W =
array([[114, 122, 105,  60,  91, 170,  88],
       [114, 122, 105, 112,  91, 147,  88],
       [114, 108, 105,  63,  91,  77,  88],
       [114, 121, 105,   3,  91, 115,  81],
       [114,  90, 105,  60,  91,  46,  88],
       [114, 122, 105,  54,  91, 147,  88],
       [114,  74, 105,  60,  91,  13,  88],
       [114, 122, 105,  60,  91, 147,  88],
       [114, 146, 105, 110,  91, 219,  92],
       [105, 122, 105, 211, 108, 147, 131],
       [114, 122, 105,  60,  91, 147,  88]])
W[-11][0] -> 114
W[3][1] -> 121
W[-1][1] -> 122
W[-1][4] -> 91
W[-4][-7] -> 114
W[-7][-6] -> 90
W[:, -5] -> [105, 105, 105, 105, 105, 105, 105, 105, 105, 105, 105]
W[6] -> [114, 74, 105, 60, 91, 13, 88]
W[10][2] -> 105
W[2][2] -> 105
W[-6] -> [114, 122, 105, 54, 91, 147, 88]
W[-8][-7] -> 114
W[0][3] -> 60
W[-7][5] -> 46
W[:, -3] -> [91, 91, 91, 91, 91, 91, 91, 91, 91, 108, 91]
W[3][2] -> 105
W[:, -4] -> [60, 112, 63, 3, 60, 54, 60, 60, 110, 211, 60]
W[-4][6] -> 88
W[:, 6] -> [88, 88, 88, 81, 88, 88, 88, 88, 92, 131, 88]
W[-11] -> [114, 122, 105, 60, 91, 170, 88]
W[-3] -> [114, 146, 105, 110, 91, 219, 92]
W[-4][-6] -> 122
W[6][5] -> 13
W[3][-4] -> 3
W[-3][0] -> 114
W[3][-2] -> 115
W[-2][-3] -> 108
W[-7][-5] -> 105
W[-3][-3] -> 91
W[2][5] -> 77
W[-11][1] -> 122

data =
29,51,45,72,72,10
32,54,55,84,87,50
80,59,44,76,67,77
data[-3, 0] = 29
data[-2, 1] = 54
data[2, -4] = 44
data[1, 2] = 55
data[:, -4] = [45, 55, 44]

arr =
[[ 47 520 269 398 245 297 260 306]
 [180 273 447 533 235 305 316 325]
 [272 454 550 413 247 610 324 285]
 [ 69 125 267 275 432 255 460 373]
 [602 160 859 244 250 262 248 269]
 [ 83 116 287 369 280 289 289 312]
 [257  64 217 261 235 281 325 421]
 [213 509 242 277 378 259 338 526]
 [ 12 120 330 278 277 286 258 331]
 [431  60 283 315 298 308 285 297]
 [ 23 115 318 335 283 364 230 302]]
arr[0,0] = 47
arr[6] = [257, 64, 217, 261, 235, 281, 325, 421]
arr[0,7] = 306
arr[4,3] = 244
arr[2,7] = 285
arr[8,5] = 286
arr[2,6] = 324
arr[:, 7] = [306, 325, 285, 373, 269, 312, 421, 526, 331, 297, 302]
arr[1,4] = 235
arr[2] = [272, 454, 550, 413, 247, 610, 324, 285]
arr[4] = [602, 160, 859, 244, 250, 262, 248, 269]
arr[2,5] = 610
arr[6,4] = 235
arr[4,7] = 269
arr[5,0] = 83
arr[9,3] = 315
arr[1,2] = 447
arr[0,3] = 398
arr[7] = [213, 509, 242, 277, 378, 259, 338, 526]
arr[6,0] = 257
arr[0] = [47, 520, 269, 398, 245, 297, 260, 306]
arr[1,6] = 316
arr[4,5] = 262
arr[4,4] = 250
arr[10,7] = 302
arr[10,1] = 115
arr[0,1] = 520
arr[2,1] = 454
arr[2,3] = 413
arr[0,6] = 260
arr[5,1] = 116
arr[3,5] = 255
arr[3,7] = 373

M =
[[ 18   0   9   0  39 -38 -33]
 [ 52 -35  26   0  36  16 -18]
 [ 26  43   4   0 -24  -2   5]
 [-28 -24 -13   0 -38  18  20]
 [ 19  30 -38   0  25   4 -18]]
M[-5, 0]	18
M[-1, -3]	25
M[1, 1]	-35
M[:, -1]	[-33, -18, 5, 20, -18]
M[-1, 6]	-18
M[-1]	[19, 30, -38, 0, 25, 4, -18]
M[1, 5]	16
M[2, -1]	5
M[4, -5]	-38
M[-2]	[-28, -24, -13, 0, -38, 18, 20]
M[1, 6]	-18
M[3, -6]	-24
M[-3, 3]	0
M[0, 2]	9
M[4, 5]	4
